Each row below holds a small network's activations on one input, seen along a few directions.
In each table, some parts of the input vary, and every possible input appears once, in random order.
A made-up example of a description, with smaller parts first: one of 5 places around a ring, together with either a single point or one of 9 places along a line or (one of 3 separate values, together with one of 6 places along a line).
Shared parts are said once, and a part with two or three values counts as separate values.
In the rows, 128 means zero.

Other details of the inputs vary at random and push rows far along three fixed directions, the same in every table; ignore that.

Rows:
r1: [122 110 115 106 164 127  57 143 168 148 107  83 121]
r2: [109  96  90 119 178 160  60 145 163 129 116  95 132]
r3: [127 142 141 108  87 153 159 101 133 118  93 164 123]
r4: [136 138 125 135 118 121 160 128 105 119 141 132 134]
r5: [144 162 118 112  73 150 179 101 123 148 118 135  67]
r6: [ 86 155  99 118 143 145  89 121 168 156  75  86  46]
r7: [113 106 128 152 182 116  80 159 138 125 143 113 149]
r8: [142 130 145 134 118 101 166 127 102 109 139 142 167]
r9: [150 100 159 121 129  94 135 125 104  88 148 154 187]
r10: [100 117 143 116 119 100 107 117 149 135 111 125 146]
r11: [135 137 121 143 115 118 166 127  97 111 144 143 134]
r12: [102 152 109 121 109 161 130 115 152 147  98 131 110]
r13: [140 137 105 127 142 154 103 144 135 160 129  92 100]
r14: [165 112 106 160 159 143 135 157  92 110 177 126 136]
r15: [155 149 105 134 106 158 164 127 104 142 154 124  91]
r16: [123  97 114 142 134 123 131 134 110  90 155 161 196]
r17: [ 74 110 185 115 149  42  73 120 159 113 100 142 234]
r18: [ 91 171 180 130  99 108 156 105 144 145  88 157 118]
r19: [169  94 100 143 136 137 128 159  98 126 190 115 157]
r20: [119 139 125 133  87 102 171 110 109 122 146 159 142]
r21: [129 125  94 139 146 140 105 143 127 141 147 108 114]
r22: [166 106 107 120 138 156  95 152 132 144 141  97 107]
r23: [102 116 131 115 133 132 112 114 149 116 100 140 157]
r24: [170 100  94 138 141 133 135 153  98 123 190 115 156]
r25: [188  99 148 146 149 120 146 156  82  93 174 143 191]
r26: [147 133 134 125 119 125 164 121 109 111 129 132 121]
r27: [137 135 144 121  91 139 158 117 120 114 113 168 164]
r28: [118 128 149 124 110  93 171 104 103  95 131 156 151]
r29: [125 144 134 114 103 133 106 132 149 167 102 114 114]
r30: [ 97  97 105 127 160 118  61 142 156 137 127  98 129]
r31: [ 57 142 155 127 144 103  91 113 175 137  80 128 100]
r32: [ 95 176 142 113  71 123 177  78 136 141  96 153  74]
r33: [181 123 127 124 126 148 156 138  98 109 140 125 111]
r34: [151 127 107 124 106 135 168 117 108 123 157 134 108]
r35: [ 87 117 189 130 144  75 118 114 144 104 107 155 178]
r36: [118 145 112 117  95 149 136 112 140 154 117 118  72]
r37: [167 113 121 130 175 158  94 155 128 127 132  96 106]
r38: [ 81 103 109 134 162 101  49 148 165 148 124  94 157]
r39: [164 153 151 126  83 123 194 119  92 114 131 159 133]
r40: [149 145 143 139 103 147 190 117 100 116 145 155  83]
r41: [111 129 121 135 155 128 107 126 140 126 118 118 103]
r42: [138 125 127 114 131 117 105 139 142 149 123 111 144]
r43: [174 118  96 125 146 170 121 145 113 136 153  98  88]
r44: [105 123 154 136 166  96  96 136 145 129 115 121 173]
r45: [192 103  98 143 180 177 115 164 106 124 166  91  99]
r46: [108 136 195 123 116  92 142 111 136 107 100 165 151]
r47: [160 118 106 127 132 136 128 145 117 141 157 111 137]
r48: [143 185 155 126  85 164 173 117 129 160  95 143  55]
r49: [ 98 150 117 125 116 131 125 106 142 140 108 127  80]
r50: [ 62 140 112 116 128 140  89 103 179 139  72 127 103]
r51: [ 90 144 166 137 120  83 146 107 130 119 115 156 166]
r52: [151 145  99 133 145 181 132 134 127 145 131  99  50]
r53: [ 81 155 126 112 105 144 118 106 171 155  69 131 122]
r54: [150  90  82 133 162 135 100 150 116 119 170 103 126]
r55: [113 102 174 150 149  74 138 135 112  91 158 161 211]
r56: [162 124 125 134  92 132 162 135 100 134 160 137 143]
Description of these inputs: one of 2 separate values, together with one of 4 places along a line, together with either a single point or one of 6 places along a line.
Changing only the choice among 2 separate values turns r46 into r48. The same change can be made to r43. Which row results?
Answer: r13
Changing only the choice among 2 separate values turns r32 into r15. The same change can be made to r2. Which row results?
Answer: r12
Change only the place on the line of 4 in r38. List by row number the other rows that result.
Answer: r19, r29, r56
Change only the place on the line of 6 in r14. List by row number the other rows that result.
Answer: r7, r11, r20, r21, r38
Start at r40 and move only the place on the line of 6, one step at a time. The first step leads to r52. Which rows follow, in order?
Answer: r28, r32, r34, r36

Rows:
r57: [165  56  64 124 165 157  92 155 113 101 186 109 166]
r58: [152  89  84 139 132 157 140 141  94  92 167 142 162]
r59: [122 158 146 120  98 153 147 112 144 143  97 134  52]
r60: [ 87 142 149  95 148 120  76 119 186 148  48 100 120]
r61: [115 143 132 104 130 132  76 126 168 167  81  93 115]
r62: [ 91 151 144  99 130 111  79 119 185 167  56  96 132]
r63: [155  89 125 129 194  97  70 176 129 126 155  79 195]
r64: [ 85  97 191 114 127  73 102 114 152 101 100 164 208]
r65: [ 68 142 155 125 144  98  75 123 180 164  86  97  89]
r66: [119 178 141 140 110 137 158 116 130 155 108 132  47]
r67: [100 140 132 116 153 150  77 134 176 150  76 114 100]
r68: [154  79 131 142 208  99  67 168 116 109 168  86 163]
r69: [ 80 122  75 129 170 152  66 133 166 138 106  89  91]
r70: [122 190 150 111  70 123 160 101 134 171  92 128  76]
r71: [ 98 137 134 148  88  83 196  95  91  94 150 180 149]
r72: [123 146 187 129 101  63 195  98 100  98 126 166 156]
r73: [ 92  98 104 140 150  84  91 142 130 118 152 121 203]
r74: [208 120 114 152 115 181 191 149  70 110 187 154 147]
r75: [174 119 122 155 148 143 153 160  89 119 182 130 157]
r76: [140 125 153 137 123 142 170 120 105  93 133 174 161]
r77: [115 194 145 128  71 133 173 108 134 170  99 145  71]
r78: [153  91  31 126 185 199  64 162 142 142 164  58  58]
r79: [115 171 152 109  55 142 154 102 151 172  84 144  84]
r80: [208 115 122 155 134 168 187 149  66  84 188 158 110]
r81: [183 141  40 127  91 201 162 139 100 169 181  96  44]
r82: [123 139 192 110  77  91 182  86 108  93 102 192 172]
r83: [128  84 131 151 218 128  76 161 132  90 149 113 174]
r84: [ 83 149 150 116 117 105  83 129 176 178  89 102 111]
r85: [ 98 108 181 119 157  68  98 115 139  90 107 141 185]
r86: [ 99 133 130 128  62  98 181  92 109 107 130 185 190]
r87: [110  77  99 119 133 100  87 128 139 117 154 126 211]
r88: [154 128 159 125 123 111 174 117 101  86 129 153 142]
r89: [149 129 153 135  98 117 163 124 107 114 140 171 173]
r90: [122 142  74 128 108 155 144 113 127 154 145 108  45]
r91: [190 157  88 160 145 212 171 153  91 150 167 100  19]
Changing only one part turns r70 into r68. The same change can be made to r75. Which row results?
Answer: r91
Describe the family of inputs behind these rows.
Answer: one of 5 places around a ring, together with either one of 2 separate values or one of 5 places along a line
List by row number the other rows that have the place on the ring of 5 in common with r88.
Answer: r59, r69, r78, r80, r83, r85
